Here are a small network's activations along a few directions, averaged over the inputs that share one value of a field.
Related values have similar rows: they may be neighbours, one step apart, or belong to one group.
In the rows, zero is written as 500.
Strong random noise was added to every row along 4 fixed directions; ignore it. To show where, here is one row again and again, with new noise each time:
[827 655 814 674 473 541 501 271 524 422 398 489 438 429 560 505]
[557 423 642 519 589 765 517 677 317 731 541 578 598 387 426 618]
[563 814 635 443 824 632 696 746 284 440 674 371 624 595 446 781]
[444 548 447 516 557 561 553 646 420 525 560 527 563 503 477 564]
[471 568 519 528 553 435 606 538 494 313 617 365 486 587 468 580]
[516 503 526 546 527 621 515 602 412 598 512 570 557 442 481 546]


Field BEZI:
vefu: [272 276 314 572 190 411 384 449 706 315 473 624 425 434 459 344]
baz: [483 386 687 515 485 482 531 466 605 395 602 377 449 570 458 515]
zegot: [595 858 495 521 607 539 572 558 562 368 471 550 545 647 572 498]
suna: [459 280 528 420 521 515 455 465 325 749 445 565 489 462 489 472]
zir: [686 535 688 419 526 655 450 460 370 684 363 602 518 394 540 573]
nani: [709 484 698 498 509 597 422 322 485 707 336 602 496 356 532 505]
nusa: [600 797 297 540 543 371 506 403 437 566 387 579 510 485 647 407]
sisi: [541 404 669 434 508 446 558 374 588 304 579 174 416 631 389 609]
mugo: [499 511 565 480 460 696 478 603 580 388 560 492 500 524 478 568]
pugom: [512 218 566 455 514 348 386 375 455 705 520 364 420 388 452 330]
sepav: [601 581 556 513 439 471 375 359 659 442 369 558 471 480 593 453]
vuve: [710 659 622 547 587 324 624 284 541 332 498 340 458 553 542 518]
The values of BEZI form a line.
Question: List every value one step from sepav, in the order listed.
Answer: baz, sisi
Question: List every value one step from suna, in the order listed.
Answer: nusa, pugom
Question: List every value one step from nani, in the order listed.
Answer: zir, vuve

Field FOLO:
kor: [609 735 494 522 568 437 442 418 367 635 353 629 563 497 609 387]
rimad: [425 520 541 546 452 517 480 598 533 512 515 581 533 506 524 533]
talod: [395 435 427 408 523 519 508 629 492 394 589 415 503 502 456 570]
gof: [329 173 350 535 406 500 542 523 562 629 585 563 450 467 438 447]
guma: [330 306 377 419 469 430 492 565 535 579 544 414 520 519 409 546]
kom: [510 489 440 439 470 579 398 506 447 635 387 571 551 407 486 476]
fol: [621 776 573 485 554 682 483 610 443 553 400 567 588 512 538 602]
ribi: [558 724 465 526 654 695 561 673 414 586 534 652 641 473 510 524]
sud: [330 141 406 433 520 519 524 602 395 610 636 497 455 471 441 476]
The values of FOLO form a ring.
Question: List every value one step from sud, in the order listed.
Answer: kor, gof
Question: List every value one step from rimad, in the order listed.
Answer: fol, ribi
